Each row below holds a small network's activations on one input, seen along a few directions.
In each table, some parts of the input vary, and every possible input appears once, in random order.
A made-up example of a description, with smaller parts first: one of 4 places along a line, together with either a single point or one of 9 places along a line or (one of 3 separate values, together with one of 8 places around a ring).
Shared parts are said once, and a part with two or three values counts as separate values.

Other details of the inputs vary at random and push rows far along three fixed directions, the same in every table; ignore that.

A family of inputs:
x1: [ 19 -20  38 -11  33 -17   3 -47  -4 -44   4 -24   3]
x2: [-12 -15  -4   5  44 -12 -22 -31   2 -59 -20 -50 -28]
x3: [  0  11   1 -22 -20  12  29   2   6  44 -17   6   6]
x4: [-21 -82   7  26 -29 -30  42 -38 -28  36 -48   7  45]
x5: [  0  24 -19 -10  12  19   9   2  28 -37  24  -3 -15]
x6: [  9  25  29  31  29 -13 -48  14  10   4  75  12 -19]
x7: [  3   6 -27 -30 -35   8  26   0  29  17 -25   0  10]
x8: [-16  15  -8  -7  27  12  -2  20  25 -24 -24 -34 -23]
x9: [-18  30 -33 -24   3   1  15  57  16   2 -28 -14 -27]
x10: [  3  -6   5 -16 -37 -11  23  28 -39  64 -39  29  29]
x11: [  4 -15 -25 -10  -3  14  20 -14  16 -28 -11 -11  -7]
x12: [ -7  -9   2   0 -18  16  47   5  -3  24 -14  22  12]
x13: [-21  -9   4  14 -23   0  18  24  -3  58 -32  22   5]
x14: [ 16  26   8   8  25   8 -42  31  36  33  75  18 -36]
x15: [  6   9  12 -22   4 -20   4  11 -23 -13 -15   0  12]
x16: [-24  47 -31  -7 -11   9   3  44  50  -3  -4   6 -17]
x17: [ -8  28 -39 -25 -10   8  23  42   6 -34 -21   1  -6]
x18: [-16 -32   8   5 -25  -8  54  11  13  40 -36  15  16]
x19: [  4 -50   3   8  31  -9   6 -64 -22 -66  -8 -33   4]
x20: [  9  19 -25 -39   1  16  10  -7  33 -12 -16 -30 -21]
x21: [ 37   2  22   3  41 -36 -90 -19 -36 -37  73   4   3]
x22: [-12 -15   8  -2 -49 -10  37  -8 -17  34 -56  26  47]
x23: [ 10 -16  14  -8  -4 -34  -4  -7 -37 -15 -12   8  32]
x24: [ 20  45  31   3  20  -1 -55   8   4   6  62  27  -7]
x25: [-12 -53  21  26   4 -31  19 -33 -13   0  -7   2  27]
x26: [ -2  61 -14  10  -4  16 -50  70  49  31  65  38 -10]
x27: [  0  46 -26 -25  -4  11 -23   5  29 -24   0 -11 -12]
x28: [-21 -19 -23   1 -28   3  34  10  11  54 -31   3   4]
x29: [  5  30 -15 -40 -12  22  30  14  36  17 -22 -11 -17]
x30: [ -3 -11   1  14  41 -15 -27 -29   1 -49   8 -51 -29]
x31: [ -1 -61   9  20   1  -4   6 -39 -40 -29 -41  -8  35]
x32: [ 15  37  -7  -6 -26  23 -41  37   7  69  27  36  11]
x33: [ 23 -41  52  30 -15 -30 -20 -38 -42  55  46  53  55]
x34: [  5 -57  16  23   0   4  -2 -28 -49   7 -31   3  28]
x35: [  6 -17  39   2  19 -22  12 -48 -25 -42 -20 -31  13]
x36: [ 11  18 -13 -24  39  28   8  -3  30 -53   9 -34 -47]
x37: [-11  30  -4 -25 -42  11  45  18  18  35 -25  10   8]
x38: [ 12  26  19 -17  49   0 -36 -28   2 -56   9 -37 -28]
x39: [ -1  -6   5   3  42  -2  -8 -37  -4 -98  -8 -33 -13]
x40: [  7 -30   4   3   4   0  26 -24   0 -31  -6   0   8]
x41: [-21 -36 -23   3 -31 -29  24  21 -23  21 -50   7  26]
x42: [ -2   9  16  -7 -32   8  19  21  -5  48 -29  28  36]
x43: [ 33  18  44   9  43   1 -77  -9 -16   0  64   7  -3]
x44: [ -5  13   0  -8  23  23  11   8   8 -50 -20 -19  -8]
x45: [  6  10  -5 -18   1   2  -7 -25   2  -9  -2 -27 -13]
x46: [-23   9 -17 -11 -17 -13  34  54   2  18 -37   8   3]
x47: [ 13  19 -12  28 -43  17 -25  33  -6  71  56  61  13]
x48: [ -8 -14 -11 -11 -54  -4  33 -14  -6  36 -36   8  30]
x49: [-11  16  -4  -7   8  18  23   6   6 -35 -26  -6 -12]
x50: [ 17  -3   5  17  21  -4 -50   7  18  30  68  14 -23]
x51: [-10   5 -14   1  24   7 -26  10  18 -19  -7 -29 -18]
x52: [  3   1 -15   6   0  17   1  -7  -9  -8  -3 -13 -14]
x53: [  2 -49  -7  13 -30 -18  12   3 -58  23 -26  32  39]
x54: [  0   0  13  -1 -44   3  32   5 -20  68 -32  18  24]
x55: [-12 -46  32  23   9 -24  25 -23 -14  13  -8   4  19]
x56: [ 21  15  29  12   2  -6 -52   3  -7  15  48  33  29]
x57: [-27  37 -34 -14 -13   6  26  29  54 -17  -7 -17 -23]
x58: [  1  31 -23 -24  -8  12   5  -5  15 -10 -21 -33 -16]
x59: [-10  28 -24 -18  -5  43  23  37  18  -1 -35  -8 -15]
x60: [-17 -73  14  28  -2 -28   7 -34 -30  -9 -52 -14  40]
x61: [ -6  10   0   1   4  13  31  -1   0 -31 -17 -15  -9]
x62: [ -5  17  -9 -10  20  24   9   1   3 -35 -23 -20 -28]
x63: [-14 -13 -11   6 -51  10  53   8  -6  31 -27  28  24]
x64: [ 31  30  21   6  35  -2 -89 -15  -7  -4  72   8 -19]
x65: [ 10 -37  17   7  15 -13   3  -4 -59  -9 -17   4   8]
x66: [ -7  39 -36 -34 -18  21   0  19  34 -15 -32 -18   4]
x67: [-22   1   3   1   6  -8  29   1  19 -17 -15 -22 -14]
x68: [ 11 -48  38  48   9 -29 -48 -28 -37  45  55  21   7]
x69: [ 10 -16 -13 -13  50  -8 -22 -20 -32 -84  -9 -45 -26]
x70: [ 27 -14  50  33  -1 -30 -44 -33 -37  19  57  31  34]
x71: [-12 -14  12   3  37 -11   3 -25   5 -40  -6 -46 -31]
x72: [ 25  35   5  -6 -30   6 -23  29  28  61  63  57  14]
x73: [-11  32 -13   5  22  -7 -12   8  36 -49  21 -29 -25]
x74: [ 16 -34  50  33  67 -26 -53 -43 -20 -20  67 -13 -17]
x75: [ -4 -71  12  21 -10 -16  26 -59 -45 -22 -32 -11  26]
x76: [ -1  26   0 -28   5   9  14 -12  13 -16 -14 -31 -21]
x77: [-14  43 -25 -20 -20  34  42  34  32  -1  -7   3 -23]
x78: [  1  50 -28 -24  13  43   9  29  37  -5  24  -6 -42]
x79: [  1 -70  16  22  20 -34  -2 -51 -10 -27  -7 -21  12]
x80: [-15   6 -21   3   1  -6  -7  -1  27 -17  11 -20 -19]
x81: [  0  13  -6  -5  24  19  16 -11   0 -47 -15 -38 -30]
x82: [-29  53 -26 -16  -4  16  20  50  52  -3 -21  -5 -28]
x83: [ 16  17  -2   2 -36   3 -26  10   5  75  52  51  24]
x84: [  0 -19 -27 -11 -28  25  40   5   7  30 -32   7  -2]
x85: [  5  -5  40  36  16 -11 -45  22  -7  34  49  36  14]
x86: [-13  25 -28  -9 -27  31  26  39  21   0 -27  16  12]
x87: [  1  30  -9  12 -15 -17 -37  68   5  46  55  54   5]
x88: [  0  13 -15 -16  -6  -4   3 -25   8 -35 -20 -34   1]
x89: [-10 -20 -16  15 -50  11  21   9 -20  47 -32  42  30]
x90: [  0 -33  -1   7   1   6  14 -33 -25 -13 -16 -17  -6]
x91: [ 25  34   9   6   4  25 -23  36  24  33  80  49 -18]
x92: [-10  25 -13 -25 -30   3  32  -1  22  -7 -22  -8   7]
x93: [-17  29 -16  -5  11   8  13  20  30 -12 -14 -34 -35]
x94: [  4  42 -17  21  -5   1 -54  36  31  29  74  21 -19]
x95: [ -4  35 -25 -22 -10  15  22  57   1  -2 -10  17 -10]
x96: [ 15 -24  48  20 -34 -14   6  -8 -33  93  28  64  50]
x97: [  1 -42  21  31 -12 -13  22 -32 -39  -9 -13  10  31]
x98: [  3 -30  21  15  -2   6  19 -21 -32  13  -5   5   1]
x99: [-12  27 -30 -18   5   6  17  25  65 -27   4 -16 -26]
x100: [  1 -15  -6 -18 -13   1  21 -28  -7  20 -29 -13  12]
x101: [ 18  -2  11  27   4  11 -50   1 -27  33  46  38  -3]
x102: [ 21 -22  21  23  65 -39 -85 -13 -36 -37  63 -14 -21]
x103: [-15 -13  -8   8  33 -18 -22 -28  10 -65 -13 -40 -16]
x104: [  8  15 -20 -33  10  -9 -14   5 -14 -24 -20 -25  -9]
x105: [  1 -66   9  14   2  -2  28 -51 -42   0 -31  -9  18]
Each input here is: one of 3 separate values, together with one of 5 places around a ring, together with either a single point or one of 6 places along a line.
The inputs of x41 and x53 match in every part but the choice among 3 separate values. If x99 is changed in the same way as x41 into x53, which row does it become? -> x40
The inputs of x18 and x91 match in every part but the choice among 3 separate values. If x8 is changed in the same way as x18 into x91, which row does it become? -> x59
Which other rows does x74 become when the place on the ring of 5 takes its other values? List them by row number. -> x4, x25, x28, x55
Start at x29 and move only the place on the line of 6, one step at a time. The first step leads to x3. Which rows follow, in order? -> x76, x54, x38, x43
Which other rows does x66 become when the place on the line of 6 takes its other values? List them by row number. -> x7, x27, x48, x83, x88
List by row number the other rows that have the choice among 3 separate values and the place on the ring of 5 in common with x52. -> x34, x69, x84, x90, x101, x105
Which other rows does x98 become when the place on the ring of 5 takes its other values? List them by row number. -> x63, x75, x77, x90

A family of inputs:
x106: [-18   5 -21   2 -16  -3   1  14  29  23  -8   7  -3]
x107: [ 13 -11   7   3 -33 -13  -4  -6  -2  58  21  34  25]
x108: [ -6 -12   5   0 -40  20  55   4  -2  25 -27  28  29]
x109: [ 11  68 -20 -23  29  38 -28  35  41   3  56  -7 -53]
x110: [  2   3 -13  28 -23   5 -33  29  -1  60  54  38  -9]
x111: [ -2   7 -35 -20  43  -2 -33   3   1 -88 -17 -54 -31]
x112: [ 25 -19  30  -6  22  -4 -14 -46 -63 -35 -16 -12  16]
x113: [-11  36  -7  -6  30  18  -7  28  39 -33  23  -8 -42]
x114: [  3  96 -27 -54 -10  38   8  52  30 -21  -8  -3 -24]
x115: [  5  35  -6  -6 -10   1 -33  23  31  52  50  19  -8]
x116: [-22  39 -39 -32   9  15  24  59  22 -50 -44 -23 -23]
x117: [  4   2  -9  12 -73   9   6  21   8 100  23  70  47]
x118: [ 1 11 20  0 -3  7  9 19  3 39 18 20 -2]
x119: [ 22   0   9  26  23  -2 -63  33 -39  18  56  39  -1]
x120: [-12  71 -57 -12  -4  42   2  68  51   7  30   2 -56]
x121: [ -4   2   1   9  -3 -24 -18  37 -12   4   1  21  20]
x122: [ 23  44 -12 -29   0  15 -41  -2  -9 -16  14  -7 -10]
x123: [ 20  42 -16  -3   6  41 -19  15  23   0  57  20 -19]
x124: [ 27 -13  10   8  40   4 -49 -56  -5 -63  53 -25 -13]
x125: [  2 -94  40  48 -30 -22  10 -44 -62  74 -29  22  49]
x126: [ 24  -3  36   1  51 -28 -33 -44   3 -61  48 -22  -8]
x127: [ 13 -16  45  60   3 -17 -43  19 -34  61  88  68  11]
x128: [-37   2 -27  -2 -28  -9  59  22  24  -2 -52 -13   3]
x129: [ 19  27  18  12   5   1 -36  -1  21  -2  74  30   8]
x130: [ -3 -38  43  24  28 -31  -4 -39 -11 -26  -6 -24  13]
x131: [ -8 -22   5 -22   0   0  68 -25  -2 -37 -62 -27   3]
x132: [ -5   0  10 -31 -11 -17  34 -27 -22 -42 -72 -26  31]
x133: [  1 -30  -5 -18   2   8  55 -35 -14 -27 -57 -28  -2]
x134: [ 34 -57  41  21  28 -24 -41 -69 -46 -12  41  -4  10]
x135: [ 11 -30  18   0  42 -11 -27 -54 -15 -40  12 -45 -17]
x136: [-28   3  -9 -10 -20  19  68  23  22  11 -66 -15  -3]
x137: [-31  33 -54 -11 -39   8  28  45  46  24 -19  -2 -12]
x138: [-16 -47  -8  20 -43   1  25   0 -17  69 -37  30  23]
x139: [  8   4  -6  -1  60 -30 -72  -8  -4 -87  30 -40 -17]
x140: [  0 -26  19  27 -11 -19 -16 -14  -5  43   9  10  20]
x141: [ -3  -7  -6 -33 -16 -17  24 -38 -24 -38 -75 -36  28]
x142: [-22 -21   7   0  35 -23  18 -32  18 -72 -38 -43 -11]
x143: [-25 -18 -23  -1 -27  21  57  16   4  30 -62   8  -4]
x144: [-23  -4   0 -17 -26  -8  55   5  16  25 -52  -8  17]
x145: [  6 -59  37  37   8  -7   7 -33 -45  26 -14   4  16]
What is each input in this table made of? -> one of 5 places around a ring, together with either one of 2 separate values or one of 6 places along a line
The inputs of x132 and x114 match in every part but the place on the ring of 5. If x126 is changed in the same way as x132 into x114, which row does it become? -> x131
The inputs of x124 and x123 match in every part but the place on the ring of 5. If x110 is changed in the same way as x124 into x123, which row does it become? -> x120
Which other rows does x108 become when the place on the line of 6 takes its other values? List them by row number. -> x113, x118, x127, x131, x136
Which other rows does x111 become when the choice among 2 separate values takes its other values? List them by row number. -> x122
